Each row has a name. After each piece below comes the name of the row it's from, unless a question asks for something else. Each question is about the rows just above it. Places in a row count from 1.

vit: [  9   3  -9  -2 -19   3]
Tesa: [ 21 -13  -9  -6  38  13]
ludi: [-30  -4  17   3  33  -6]
Sefun: [ 19   5   3   3 -27  -6]
zas: [-32   7   1   0  -2  19]
funu: [ 19   5   3   3 -32 -17]
lonep: [-49  21  19   4 -12  -8]
Mep: [-16  -6  31   5  -1 -53]
zeko: [-49  21  19   6 -41   0]
banuz: [-22   8  17   5 -23 -18]
Reze: [ 21 -13  -9  -2  44   9]
neguz: [ 13  11 -12  -2 -53   3]
Which row holds this, read backwards? [-2 -9  3  9]	vit
Which row holds [  9  44  -2  -9 -13] read backwards?	Reze

Gif: [ -5 -30 -11  -8  37 -15 -28 -27  15  37 -13  39 -28   1   3 -14  -5 -32
 -26 -13  -4 -11  19 -27  32 -33   7   9  -9   8  -1 -17  12 -34  19  15
  37   4 -22  15 -16   5   8  31 -10   9  17  34]
Gat: [-28   1   3 -14  -5 -32 -24 -13  -4 -11  19 -27  24  -2   2   6   4  24
  13   6   2   8 -14  24 -17  22  -5 -10  10  -7  -1  14  -9  21 -10 -11
 -26  -2  19  -6  16   1  -7 -21  10  -7 -12 -26]
Reb: [ 19  -5 -10  10 -23 -10  53  24   8 -33  -8 -24  -8  11 -18  35   6   7
  49  39  22  25   3 -11 -32  23  13  27 -17  18  17  -6  15  35 -22  15
  -7  12  -7 -23 -13 -19  18  -8  -9   9   6  10]
Which row holds [-27  19 -11  -4 -13 -26 -32  -5 -14   3   1 -28] read backwards?	Gif
Row and place where [ 53  24   8 -33  -8 -24] starts:	Reb, 7
Row and place where [-24  -8  11 -18] starts:	Reb, 12
Row and place where [ 22  -5 -10  10] starts:	Gat, 26
Row and place where [ 35 -22  15  -7  12  -7 -23] starts:	Reb, 34
[34 17  9] is which row, read backwards?	Gif

guno: [ -9  -8 -13  24 -28  12  35   8   9 -24  16   5  -1   9   0 -28  12  10
  42 -19   6   9 -47   5 -17  12  24  -9 -10  -3  12   5  16  -7   8   0
  11   8 -18  -7  11   2 -47 -29 -37  30  -2  25  14  -3   6  14  -5   0
 -22  18  31  46  20  11 -11 -36   9]
Rugi: [ -5   0 -22  18  33  46  20  11 -11 -36   7   0   3   8  10 -18  11  11
  42 -19   1   7 -44   9 -17  -2  22  -5 -13   4   3   3   8  -9   5   2
   1   6 -17  -9  10   4 -45 -26 -32  19  -6  17  21   1   3   9  -7  -6
 -16  14  26  49  13  20 -12 -32   8]
fibo: [-12  -6 -13 -13 -30   9  14   5   0  -7  15 -24  -4 -13  -4   5   5   0
 -19  20  -2  -5  17 -12 -25  25  -6 -14  13   0  -7  -4  -7 -16  -9   4
  11 -20   1   7 -14 -21 -28   7  12  21  25 -16   7 -22 -21  -1   8 -21
  -9 -17 -23  -9  10  -8  15   4 -39]
Laka: [ -8  -7 -12  21 -25  18  37   7   4 -24  17   4  -4  11  -4 -26  11   8
  38 -19  11  11 -42   7   3 -17 -13   4  -2   3   8  22  -5  -6   8   0
  11  12 -20  -5   9   7 -45 -29 -39  28   0  24  17  -1   5  19  -4  -2
 -22  17  33  47  17   8 -12 -36   9]
[ -5   0 -22  18  31  46  20  11 -11 -36] begins in row and place	guno, 53
[  8   3   3   4 -13  -5  22  -2 -17] is which row, read backwards?	Rugi
[-39  28] begins in row and place	Laka, 45
Where does [10 -8 15] start? Give its row and place.	fibo, 59
[  7 -16] is which row, read backwards?	fibo
[ -9  -8 -13  24 -28  12  35   8   9 -24  16   5  -1   9   0 -28  12  10
  42 -19   6   9 -47   5 -17  12  24  -9 -10  -3  12   5  16  -7   8   0
  11   8 -18  -7  11   2 -47 -29 -37  30  -2  25  14  -3   6  14  -5   0
 -22  18  31  46  20  11 -11 -36   9]	guno

Moso: [ 31  57 -15  31  23  39  24 -14 -13  26]
guk: [ 29  54 -10  29  24  41  23 -25 -14  28]
lupo: [-29  20  19 -29 -13  -8  20  -9   4  18]
Finib: [  1  18  -3   1 -19   6   4  15  24  15]
zupuv: [  0  13  -6   0  -7  14  27 -28  -9  21]
nafod: [ 16   3   5  16   3  45   6 -46  -7  21]
Mon: [  0  -1  -9   0   3 -17  15  -7  38  -5]
nor: [ 30  14   7  -8  18  24 -14  39  35  21]
Gil: [ 13  -9   4  13  -1  24 -26  12  19  18]
gilo: [ 14  30   7  14 -12   2 -24  38  18   6]
zesaf: [ 14  -4  -6  14   5  23  -9 -41  -6  16]
[14 30  7] begins in row and place	gilo, 1
[ 39  24 -14] begins in row and place	Moso, 6
[38 -5] begins in row and place	Mon, 9

Bot: [-17  12   4   9  -7  10 -29  -5]
Zotu: [-11  -1 -26 -17  12   6 -27  -2]
gobal: [-19 -46  -1 -45   8   9  -1  13]
Zusu: [ -7   9 -27  -7  10   4 -29  -5]
Where does [  9 -27  -7  10   4 -29  -5] start? Give its row and place.	Zusu, 2
Row and place where [-17  12   6] starts:	Zotu, 4
Which row holds this, read backwards? [ -2 -27   6]	Zotu
Row and place where [-27  -2] starts:	Zotu, 7
[ 12 -17 -26  -1] is which row, read backwards?	Zotu
Row and place where [ 9 -1 13] starts:	gobal, 6
[  9   4  12 -17] is which row, read backwards?	Bot

Fale: [-41 -11  45 -46  32  38   5 -33 -37 -12 -51  30  20]
tep: [ 27 -26 -41  10  16 -32   0 -38  49 -49  18  50  27]
Bet: [-11 -46 -33   5 -41  45  38  32  -7 -13  54 -34  19]
Tup: [ 16 -32   0 -38  49 -49  20  50  27  -4 -44  14  -8]
Row and place where [ 16 -32   0 -38  49 -49  18  50  27] starts:	tep, 5
Where does [-11 -46 -33   5 -41  45  38  32] start? Give its row and place.	Bet, 1
Which row holds [20 30] read backwards?	Fale
Where does [ 32  38   5 -33 -37] start? Give its row and place.	Fale, 5

vumet: [ 37   7  42 -44  -3  -4 -17  -8  33  -6   3 -51  42  -4  31 -40 -51  52
 -44 -37  35  57  -2  36 -14  -2]
Bofo: [ 37   7   8  51 -13 -21   0  10   3   6 -43  40   3  -9 -27  52  42   1
  48  49   5   8   5   8   0   4]
pulu: [-43  40  42   6  -3  -4 -17  -8  33  -6   3  -5  42  -4  31 -40 -51  52
 -44 -37  35  57  -2  36 -14  -2]
Mimos: [ 37   7   8  51 -13 -21   0  10   3   6 -43  40   3  -9 -25  41  46 -18
  39  42   3  -5 -27  12 -11 -26]
[ 37   7   8  51 -13 -21   0  10   3   6 -43  40   3  -9 -25  41  46 -18
  39  42   3  -5 -27  12 -11 -26] is in which row?	Mimos
Row and place where [ 12 -11] starts:	Mimos, 24
[ 37   7  42 -44  -3  -4 -17  -8  33  -6   3 -51  42  -4  31 -40 -51  52
 -44 -37  35  57  -2  36 -14  -2]	vumet

Notu: [ 42  40 -45  17 -12  40 -17 -46 -49]
Fek: [32 35 12 -1 17 23 28  8  1]
lufe: [ 56  46 -30  39 -48 -23  42 -53 -37]
Mufa: [-50 -36  48  42  39 -48 -53 -23  46]
Gipep: [ 42  40 -45  17 -12  40  32 -46 -49]
Narik: [-43 -48 -38  46  42 -40 -37 -33 -47]
ravop: [-43 -48 -38  46  42 -40 -37 -33 -37]
Kava: [-22 -36  33 -21 -23 -41  -3  28  39]
zom: [-30 -28  39 -18   7 -25 -33  17  41]
Zadi: [-38 -15  27 -12 -38   2  -1   0 -22]
Row and place where [ 42  39 -48 -53 -23] starts:	Mufa, 4
The row with [-43 -48 -38  46  42 -40 -37 -33 -37] is	ravop

